Each row below holds a small network's activations on one input, seen along a few directions.
Each table varies a few parts of the input and shows all the possible inputs, shuffled.
A made-up example of a description, with smaller parts first: one of 2 separate values, together with either a single point or one of 11 places around a ring or (one of 5 places around a ring, together with one of 6 places along a line).
Shared parts are said once, and a part with two or three values counts as separate values.

Other details of the inputs vary at random and push rows far along two fixed directions, the same in every table; ignore that.

Table:
x1: 105 -125 -160 278 351 -158 -237 -11 222 -6 97
x2: -6 79 38 -106 443 -297 -282 -73 356 81 -154
x3: -109 -84 -13 -75 -117 122 369 8 -214 12 -104
x4: 150 356 -280 -22 -338 48 -656 310 415 82 345
x5: -111 17 -53 86 118 -148 -3 -148 58 -10 18
x6: 23 415 -295 67 -467 4 -658 383 361 205 226
x7: 9 -30 81 54 271 -117 -31 -267 -54 -175 46
x8: -134 -246 -71 137 243 -164 74 -140 -78 75 101
x9: -140 -69 -30 303 399 -192 -302 110 63 40 88
x10: -161 200 99 -114 443 -346 -371 -68 185 47 -184
x11: 80 4 94 -221 -189 104 356 -268 -192 -16 25
x12: -183 -43 77 180 222 -157 53 -143 -113 -23 -68
x13: 21 7 208 -172 -203 196 229 -77 -195 -102 -67
x14: 172 61 -73 115 143 -201 -293 -95 289 21 160
x15: -177 -19 209 -76 -153 126 315 57 -236 -99 -243
x16: -107 -188 -96 128 294 -112 23 -100 -48 79 135
x17: -82 156 71 -400 122 -115 122 -91 33 55 -137
x18: -146 -190 116 -17 -111 140 282 157 -353 13 -162
x19: 18 -261 24 -7 -233 240 311 208 -199 60 -131
x20: -182 -65 165 -5 -17 82 315 113 -279 -84 -255
x21: -45 34 184 -120 -196 83 267 -38 -268 -25 -99
x22: 83 101 -62 -144 -709 391 79 411 -45 92 -152
x23: 88 281 -122 -83 -404 8 -294 126 139 129 165
x24: 194 272 -87 -321 -652 351 -80 183 3 27 131
x25: 40 -268 26 29 -87 322 320 162 -190 63 -122
x26: -10 44 142 12 164 -172 -31 -212 -28 -76 46
x27: -56 -68 46 117 295 -103 -9 -180 -45 -166 18
x28: -19 -96 -114 67 251 -113 45 -157 -22 -23 148
x29: 61 129 -103 71 -289 145 -208 457 201 87 -27
x30: -64 -133 82 -25 17 158 330 29 -289 -123 -116
x31: 138 -180 -47 124 240 -27 44 -159 65 -115 28
x32: 77 79 -55 60 247 -245 -261 -296 213 15 285
x33: 252 162 -51 -72 -382 186 -283 218 258 43 94
x34: 205 -147 50 -117 -122 225 247 -131 -107 -122 -43
x35: -47 -128 2 182 280 -148 122 -117 71 -61 -91
x36: 64 -58 -2 88 126 -116 99 -159 24 1 -1
Each input here is: one of 3 separate values, together with either a single point or one of 11 places around a ring.
Q: The inputs of x18 and x8 match in every part but the choice among 3 separate values. If x26 is changed in the same way as x18 into x8, which row does it become?
A: x11
Q: Which other rows agree with x2 in the choice among 3 separate values? List them by row number.
A: x1, x14, x19, x22, x25, x29, x31, x33, x34, x35, x36

Table:
x37: 28 53 152 -321 312 -183 288 -556 -4 -91 -179
x38: -29 -282 -85 76 259 -96 356 -312 -118 -97 -114
x39: -205 -299 238 181 449 -215 253 -275 -277 -131 -221
x40: 47 -137 59 -92 47 121 127 37 -155 16 8
x41: 3 -24 -78 -150 -246 283 113 143 -105 19 124
x42: -65 187 121 -382 -857 486 146 564 -342 150 -210
x43: -106 143 -282 413 244 -410 -628 -54 277 13 274
x44: 106 -165 136 -94 -279 350 162 151 -188 -97 -153
x45: -77 409 18 -37 -640 279 -268 669 56 48 -70
x46: -70 -320 157 41 355 -83 255 -149 -94 -69 -322
x47: -27 -22 70 -5 44 95 207 155 2 -24 -253
x48: 86 -284 -71 84 86 114 366 -323 -242 -178 52
x49: 130 -154 -36 -11 -144 76 267 -5 28 67 -28
x50: -117 103 238 -183 330 -324 214 -613 -131 -124 -18
x51: 76 71 39 17 -213 307 89 255 -51 -121 -52
x52: -240 176 -199 284 362 -417 -610 35 292 140 303
x53: -120 -24 -130 -17 205 -96 -24 43 118 115 6
x54: 186 -360 10 249 311 -72 334 -448 -90 -55 233
x55: 298 402 80 -596 -753 405 -14 121 15 -54 53
x56: 62 254 -219 428 -30 -337 -794 147 475 175 425
x57: 32 274 -219 115 159 -283 -841 414 535 299 141
Q: The inputs of x55 and x37 match in every part but one. If x48 is changed in the same way as x55 into x37, which row does it become?
A: x38
Q: What is each input in this table made of?
A: one of 3 separate values, together with either a single point or one of 6 places along a line
Q: Which other rows agree with x56 in the choice among 3 separate values? List them by row number.
A: x39, x42, x43, x45, x50, x52
Q: Change only the place on the line of 6 in x44. List by row number the other rows that result.
A: x40, x41, x48, x51, x54
